Each row below holds a small network's activations on one input, seen along a few directions.
Each table varies a few parts of the input and shows all the possible inputs, shuffled.
Descriptions start from the smaller parts, as in this example, which fits no table here: one of 5 places around a ring, together with either a single point or one of 9 places along a line or (one of 3 separate values, together with one of 4 places along a line).
Shared parts are said once, and a part with two or three values counts as separate values.

Other details of the inputs shift rows strongly along two fixed directions, in all tables alike. That doesn't count.

Table:
r1: 7 -37 27 -53 -48 -19 43 -3 18 -14 -37 0 -26 13
r2: -1 -27 19 -19 3 -47 -11 7 19 32 -3 36 -10 12
r3: 3 43 17 16 -21 72 3 -31 -23 -52 -14 -20 -53 0
r4: 5 50 10 22 -21 59 43 -24 -24 -45 -18 -31 -19 0
r5: 14 -39 28 -27 -4 -33 4 9 -13 22 -16 6 7 -3
r6: 0 -2 0 -2 18 -31 14 5 16 31 8 7 19 2
r7: 1 -41 -1 -47 -63 -21 44 6 30 -27 -32 -9 -10 17
r8: 4 59 -3 47 63 37 -12 -28 -31 -6 19 1 -8 -14
r9: 21 -19 12 -22 1 -12 -24 20 -11 14 -6 4 10 -3
r10: 16 -39 32 -23 -9 -30 18 10 -11 34 -18 9 15 2
r11: 26 -7 -8 6 55 -23 -46 31 -38 39 23 -19 61 -30
r12: 7 -7 -30 20 34 3 -58 36 -35 20 29 -11 63 -26
r13: 16 -21 -16 -15 -12 -13 -23 28 -2 1 0 -6 27 0
r14: 23 48 8 43 42 56 -3 -15 -57 -3 6 -18 15 -18
r15: -13 -14 8 -40 -48 -33 28 1 54 -14 -20 15 -36 25
r16: -32 -32 -12 -35 -58 -28 31 5 57 -18 -14 19 -20 23
r17: -1 -42 -3 -40 -59 -13 5 14 29 -17 -18 -10 -13 14
r18: -21 -31 -7 -36 -55 -26 21 -3 63 -16 -13 12 -38 28
r19: 15 10 -7 17 68 -20 -57 15 -15 45 31 21 28 -13
r20: -6 57 -12 46 44 36 -39 -14 -16 -7 30 -11 -11 -13
r21: -1 -26 25 -12 9 -44 23 -3 15 44 -6 30 1 11
r22: 2 -22 -28 16 38 -3 -71 37 -30 34 38 -16 63 -30
r23: -5 -19 18 -3 18 -30 -29 -1 10 35 10 25 -15 3
r24: -13 -40 -2 -30 -57 -8 51 10 19 -10 -22 -9 14 9
r25: -12 55 -15 38 -7 50 47 -37 6 -42 -5 -6 -25 13
r26: 14 -38 -7 -24 -20 -25 18 22 7 17 -10 -8 36 4
r27: -32 -29 -14 -26 -36 -28 42 -4 45 -12 -10 10 -9 13
r28: 5 51 5 15 -28 58 10 -16 -19 -59 -16 -26 -33 1
r29: 15 -37 27 -30 -16 -30 -15 18 -7 20 -16 14 1 4
r30: -16 -5 -35 28 51 -11 -61 20 -4 37 47 4 42 -20
r31: 8 3 -4 18 68 -16 -65 11 -11 50 37 14 19 -16
r32: 10 -23 4 -21 -7 -16 -33 24 -1 15 5 -16 12 -9
r33: 0 56 -33 51 40 37 -31 -9 -16 -18 25 -1 6 -5
r34: 11 -32 25 -14 0 -16 -34 13 -16 26 -1 4 -1 -5
r35: -2 -4 -4 -9 21 -36 1 5 16 19 9 5 10 -2
r36: -4 6 -23 9 19 -13 3 -3 12 1 11 4 11 1
r37: -30 49 -18 41 -11 55 51 -35 4 -42 0 -6 -19 6
r38: -6 59 12 33 7 52 46 -45 -5 -30 -9 3 -42 9
r39: -13 52 19 33 7 40 34 -49 -12 -36 -12 9 -55 7
r40: -17 38 -14 26 -27 68 34 -25 -23 -67 -11 -30 -16 -7
Description of these inputs: one of 2 separate values, together with one of 4 places along a line, together with one of 5 places along a line.
The inputs of r9 and r29 match in every part but the place on the line of 5. If r8 is changed in the same way as r9 into r29, which row does it become?
> r39
The inputs of r28 and r13 match in every part but the place on the line of 5. If r32 is changed in the same way as r28 into r13, which row does it become?
> r17
Which other rows does r17 become when the choice among 2 separate values takes its other values? List them by row number.
> r18
Which other rows does r16 become when the choice among 2 separate values takes its other values? List them by row number.
> r12
Which other rows does r26 become when the place on the line of 5 takes its other values? List them by row number.
> r4, r10, r14, r24
Start at r38 and move only the place on the line of 4, one step at a time. The first step leads to r8. Which rows follow, in order?
> r19, r31

Table:
r41: 21 25 -16 17 -9 56 -16 13 -49 -39 -3 -47 27 -19
r42: 6 -62 17 -35 14 -72 -22 30 10 65 5 23 31 -4
r43: 16 32 4 49 67 25 -29 -7 -54 27 23 0 27 -21
r44: 0 52 -10 34 23 37 -15 -17 -10 -19 13 -6 -16 -2
r45: 21 13 -22 36 28 51 -50 24 -72 -5 20 -43 62 -36
r46: -16 5 2 3 -16 10 6 -11 15 -10 -1 7 -25 9
r47: 7 -14 26 -32 -33 -17 46 -10 23 -6 -30 10 -29 20
r48: 6 46 -1 30 26 36 -17 -20 -20 -21 8 -7 -22 -6
r49: -14 -52 21 -50 -49 -39 22 1 42 4 -23 19 -33 20
r50: 0 -49 -24 -4 58 -69 -43 41 5 81 39 15 78 -19
r51: -22 48 -8 13 -36 46 62 -40 25 -64 -18 -10 -51 17
r52: 2 14 20 -9 -16 3 22 -15 6 -16 -18 2 -32 10
r53: -4 -36 -9 -32 -12 -53 3 19 40 20 -1 19 10 12
r54: -24 -22 -1 -21 -44 -14 32 -8 39 -15 -15 17 -26 20
Describe the family of inputs behind these rows.
> one of 2 separate values, together with either a single point or one of 6 places along a line
The inputs of r41 and r45 match in every part but the choice among 2 separate values. If r48 is changed in the same way as r41 into r45, which row does it become?
> r49

Table:
r55: -12 -1 5 -10 3 -17 -5 0 26 7 0 17 -16 6
r56: -15 -27 -5 -13 -12 -38 2 13 32 24 9 8 6 4
r57: 13 49 23 27 18 56 -23 -26 -48 -35 -1 -23 -37 -14
r58: -19 24 -17 11 -20 34 34 -24 8 -34 -5 -16 -14 5
r59: -13 44 -25 34 13 54 -16 -18 -14 -33 11 -20 -11 -12
r60: 17 -24 -1 -30 -21 -30 10 26 2 12 -13 -5 33 5
r61: -11 -16 -16 -7 -17 -7 3 3 23 2 2 -10 6 5
r62: -9 -5 8 -5 1 -24 5 0 29 16 1 14 -8 12
r63: 9 13 31 -9 -13 19 34 -19 -18 -14 -19 -16 -22 -1
r64: 26 12 15 15 60 6 -54 12 -50 34 19 -14 26 -32
r65: -4 22 -27 47 69 -4 -23 5 -29 27 37 1 47 -26
r66: 16 -36 28 -31 2 -37 24 7 -8 24 -18 -2 12 -6
r67: 27 32 -7 32 73 -1 -67 3 -27 27 32 13 10 -11
r68: -19 -2 -8 -2 -8 -14 22 -3 18 4 7 5 1 3
r69: 18 -29 -3 -27 -16 -35 19 24 0 7 -19 -2 35 3
r70: 32 6 -15 20 41 -8 -52 35 -37 33 20 -15 61 -18
r71: -1 12 -8 3 -32 33 20 -3 9 -34 -6 -22 -10 6
r72: 30 8 -4 20 69 -28 -47 16 -12 59 29 14 35 -8
r73: -13 -19 -18 -14 -15 -9 -21 4 19 -10 4 -4 -7 3
r74: -11 -50 15 -17 -17 -22 11 9 -1 34 -4 20 19 4
r75: 10 14 8 -8 4 -5 0 -9 16 1 -7 17 -30 11
r76: 8 29 7 8 4 8 44 -29 8 -18 -17 14 -29 15
r77: -17 -26 -7 -20 -9 -36 -10 15 29 18 8 12 0 -1
r78: -10 19 -27 28 20 22 13 -13 -11 -15 7 -14 17 -9
r79: -18 -11 16 3 -30 30 5 -12 -8 -12 -13 11 -27 3
r80: 10 3 10 -16 -1 -22 28 -9 22 12 -9 19 -14 18
r81: -3 17 -10 1 -31 41 -2 -7 2 -54 -4 -18 -28 5
r82: 3 -15 -12 -17 -18 -2 19 13 11 -5 0 -12 21 2
r83: 17 -26 -1 -35 -24 -27 -15 32 6 7 -14 -3 18 1
r84: 18 35 -9 18 3 35 -35 5 -33 -34 0 -18 -1 -6
r85: -14 -16 11 13 -11 16 29 -14 -18 -1 -12 13 0 1
r86: -3 19 -13 10 -21 36 44 -13 -2 -46 -12 -19 -4 2
r87: -12 -23 16 7 -22 13 5 -4 -7 10 -6 9 -6 4
r88: -10 -54 15 -20 -22 -20 -25 12 0 19 -2 22 -4 4
r89: -15 14 4 6 2 -5 40 -20 18 -12 -10 14 -16 11
r90: 14 -7 32 -14 -9 -1 9 -4 -10 7 -14 -15 -13 -3
r91: -15 14 7 -1 -7 1 -7 -14 21 -21 -2 14 -40 13
r92: -16 -30 -7 -20 -11 -40 -23 14 27 11 12 14 -7 3
r93: -12 1 5 -7 5 -21 20 -5 23 12 0 16 -2 10
r94: 3 32 -18 20 3 49 -14 0 -16 -33 9 -22 0 -11
Describe the family of inputs behind these rows.
> one of 5 places along a line, together with either one of 2 separate values or one of 6 places along a line
The inputs of r80 and r76 match in every part but the place on the line of 5. If r63 is changed in the same way as r80 into r76, which row does it become?
> r66
Which other rows does r60 become when the place on the line of 5 takes its other values? List them by row number.
> r69, r70, r83, r84
Which other rows does r74 become when the choice among 2 separate values takes its other values? List them by row number.
> r63
Start at r75 and move only the place on the line of 6, one step at a time. The first step leads to r55. Which rows follow, in order?
> r77, r59, r94, r83
Which other rows does r57 become when the choice among 2 separate values takes its other values? List them by row number.
> r88
